A small network was shown many inputs. Here are its activations along a few directions, one row for each input.
Each table varies a few parts of the input and shows all the possible inputs, shuffled.
A made-up example of a description, with smaller parts first: values(2) and (point or ring(9) or (line(4) and ring(5))).
Shared parts are said once, and a part with two or three values counts as separate values.
(in the rows, 128 means zero)

Other details of the inputs vary at random and push rows far along two fixed directions, the same in every table; ignore that.

A family of inputs:
r1: [ 76 178 117  88 115 153 135 180  98 115 161 116 119]
r2: [152 109 144 161 126 101  98  86 165 113 126  86  63]
r3: [108 140 107 137 126 106 127 131 140 119 139 142 106]
r4: [141 109 122 130 105 104 152 103 140 101  96  87  88]
r5: [138 121 143 116 144 163 142 147  86 179 130 173 231]
r6: [120 151 128 127 120 140 108 132 140 112 150  89  68]
r7: [157 105 141 164 129 108 109  87 168 110 120  90  60]
r8: [194  42 152 191 141  62 131  49 169 121  79 131 130]
r9: [114 143 123 106 118 143 115 128 145 113 126  94  74]
r10: [164 126 139 133 155 175 109 148 103 172 164 174 216]
r11: [ 96 147 137 111 106 119 134 127 121 117 111  87  85]
r12: [217  56 166 196 165 110 101  73 159 167 117 166 186]
r13: [104 141 123 118 115 120 138 134 128  96 128  98  82]
r14: [157  98 159 142 160 134  95 119 139 186 138 170 202]
r15: [ 79 179 124  86 109 154 145 186 102 124 150 110 120]
r16: [ 94 166 116 104 136 150 117 177  99 147 163 156 173]
r17: [142 102 155 148 150 111 118 127 124 160 140 164 193]
r18: [ 87 180 118  76 103 170 147 167  83 119 127 111 125]
r19: [ 96 145 136 113 110 124 141 129 123 117 110  88  82]
r20: [133 117 154 135 134 117 131 139 125 156 131 142 172]
r21: [153 123 141 115 155 172 108 146 112 180 144 182 224]
r22: [105 143 131 107 105 131 142 122 114 106 103  91  88]
r23: [173  92 140 134 154 148 111 113 130 173 128 167 206]
r24: [125 167 132 106 136 186 106 169  97 143 175 147 163]
r25: [ 99 144 135 113 111 129 145 129 121 112 106  90  83]
r26: [ 86 179 117  77 120 175 112 172 116 131 159 111 110]
r27: [100 148 107 123 119 115 128 135 136 104 129 104  79]
r28: [ 90 183  90  85 112 161 135 175  95 106 148 128 123]
r29: [104 147 106 122 120 120 132 135 134  99 125 106  79]
r30: [220   8 132 233 154  31 136  11 202 129  66 157 123]
r31: [171  72 114 187 131  63 137  58 179 104  86 137  87]
r32: [104 158 126  94 129 164 134 174  84 134 160 155 181]
r33: [143 122 117 127 153 151 130 151  99 166 148 189 228]
r34: [ 96 151  97 130 118 111 138 135 143 102 136 124  72]
r35: [110 146 103 116 114 121 130 128 126  93 122 107  84]
r36: [170  93 160 147 156 135 138 138 111 184 127 194 252]
r37: [142  96 145 155 118  84 146  94 161 107  90  91  76]
r38: [140 103 107 163 122  80 136  81 164  92 101 125  69]
r39: [120 143 119 100 112 144 113 121 138 106 123  94  79]
r40: [113 142 125 109 103 124 146 133 124  99 115  93  89]
r41: [100 151  96 130 118 116 142 135 141  98 132 126  72]
r42: [144 115 133 122 148 152 136 151  93 163 151 182 233]
Each input here is: line(6) and (values(2) or line(5)).
Changing only the line(6) part turns r38 into r41. The same change can be made to r40. Which row results? -> r37
Changing only the line(6) part turns r8 into r42. The same change can be made to r18. Which row results? -> r5
A walk changes only the line(5) part. It starts at r34 and steps to r27. List the rest of the walk in order. -> r1, r15, r19
Which other rows does r23 become when the values(2) part takes its other values? List them by row number. -> r10
Which other rows does r24 become when the values(2) part takes its other values? List them by row number. -> r39

A family of inputs:
r43: [ 49 221 102  53  96 195 156 204  64 110 153 114 111]
r44: [122 125 126 118  91 110 164 107 144  87  81  57  42]
r45: [128 151 135 130 128 150  92 131 163 130 156  96  62]
r46: [119 137 117 143 100 106 149 102 132  73 104  74  33]
r47: [ 96 132 111 101 109 107 147 126 139 112  97 108  96]
r48: [127 131 115 146 108 101 146 117 132  81 124  89  64]
r49: [113 153 131 125 141 156 138 166  84 151 155 180 196]
r50: [176  65 147 174 140  76 142  92 154 141 104 146 164]
r51: [165 111 123 152 157 142  98 112 146 159 135 179 169]
r52: [124 112 118 148 148  96 125 132 123 141 142 179 182]
r53: [117 169  83  86 119 177 116 158 113 107 159 137 121]
r54: [182  60 146 200 145  60 132  71 158 125 105 146 141]
r55: [137  99 144 129 141 118 145 127 128 162 104 161 191]
r56: [128 136 148 125 139 165 151 152  89 163 130 163 196]
r57: [162 141 206  86 149 214  49 162  89 186 185 116 219]
r58: [124 156 110 130 113 142 101 110 163 107 131  80  23]
r59: [178  56 158 175 131  72 149  66 170 135  66 121 126]
r60: [131 122 118 130 101 102 155 120 140  88 112  77  71]
r61: [124 112 128 151 152 106 126 120 120 148 126 184 180]
r62: [121 146 145 131 123 136  86 125 189 107 159  57   7]
r63: [170  60 147 196 154  66 129  64 155 137  92 160 148]
r64: [ 73 168  92  81 109 127 142 175 110 110 146 125 125]
r65: [101 160 115 111 145 152 131 190  82 151 178 191 217]
r66: [136 135 157 101 120 161  67  99 137 137 124  42  68]
r67: [163  68 141 166 147  76 137  99 152 147 108 158 178]
r68: [ 60 194 104  72 110 171 149 183  80 118 140 131 125]
r69: [113 124 135 123 153 138 136 144 103 176 126 196 217]
r70: [145 139  82  99 115 162 125 128 123  94 141 118 109]
What do these inputs look like to the network? -> values(2) or line(6) or (line(4) and ring(5))
A walk changes only the line(6) part. It starts at r70 and steps to r53. List the rest of the walk in order. -> r51, r58, r45, r62

A family of inputs:
r71: [155  89 137 167 117  76 114  58 186  94  88  67  25]
r72: [100 169 118  89  99 154 125 148 117  92 139  70  64]
r73: [175  80 173 169 165 120 107 109 141 179 135 167 202]
r74: [109 162 136 104 131 168 114 169 106 144 164 132 150]
r75: [ 75 176 121  85 121 157 149 190  86 140 149 147 165]
r76: [159  95 139 153 121 100 118  78 161 109  99  87  73]
r77: [112 159 117  93 122 165 115 153 113 128 146 121 128]
r78: [123 128 113 129 125 121 149 130 116 120 119 145 140]
r79: [129 141 128 111 131 158 116 142 117 140 142 133 147]
r80: [163  94 154 158 157 124 105 109 144 167 131 162 177]
r81: [126 140 129 115 113 138 122 126 129 110 128  91  87]
r82: [ 98 174  96  91 118 164 142 179  91 119 158 146 151]
r83: [152  86 134 171 144  85 141  96 145 137 105 159 151]
r84: [141 111 132 141 130 113 108 100 158 122 118 108  91]
r85: [ 90 149  93 110  84  95 153 111 138  55  97  57   9]
r86: [ 95 160 101 107 117 136 144 156 115 112 139 132 113]
r87: [124 125 108 140 116  99 136 113 146  96 119 111  78]
r88: [104 156 100 103 118 146 148 156 106 116 136 140 134]
r89: [164  69 153 183 160  81 132  95 143 164 108 182 196]
r90: [176  77 164 175 156 107 109  91 155 161 119 148 161]
r91: [125 118 136 124 130 123 150 135 113 143 114 147 170]
r92: [122 157 134 100 142 185 116 174  91 167 164 164 201]
What do these inputs look like to the network? -> values(2) and (point or line(4) or line(6))
Changing only the values(2) part turns r72 into r73. The same change can be made to r77. Which row results? -> r84
A walk changes only the line(4) part. It starts at r87 and steps to r86. List the rest of the walk in order. -> r83, r89

A family of inputs:
r93: [133 106 152 159 139  97 114 101 158 136 122 117 105]
r94: [101 161 107  96 109 146 134 161 113 101 147 111 104]
r95: [101 139 122 114 118 115 140 137 119 121 121 116 121]
r96: [127 139 120 130 148 148 142 162  95 151 155 193 208]
r97: [166  95 142 149 131 115 115  92 142 118 115 110 114]
r98: [ 98 174 113 109 116 148 110 163 124 111 164 115  94]
r99: [157  87 127 151 144 103 125  96 144 145 106 153 159]
r100: [143 120 138 121 152 155 122 151 115 173 141 185 217]
r101: [137 129 141 134 164 161 100 151 122 184 162 188 207]
r102: [106 154 131 110 112 139 140 145 118 118 130  95  97]
r103: [147  83 146 174 140  83 147  93 144 138  95 151 146]
r104: [144 106 154 138 125 114 122  99 137 128 106  99 110]
r105: [152  92 122 156 131  88 129  95 145 118 112 132 130]
r106: [143 106 119 150 136 111 142 103 140 128 107 152 132]
r107: [149 110 123 150 112 103 132  95 152  93 110  84  60]
r108: [119 149 108 111 103 138 132 121 138  95 116  78  51]
r109: [107 176 119  76 121 193 115 170  91 136 156 127 150]
r110: [ 76 178 118  79 104 148 142 171 106 109 140  98  98]
What do these inputs look like to the network? -> values(3) and (point or line(5))
Changing only the values(3) part turns r100 into r110. The same change can be made to r109. Which row results? -> r104
Which other rows does r107 become when the line(5) part takes its other values? List them by row number. -> r94, r96, r97, r105
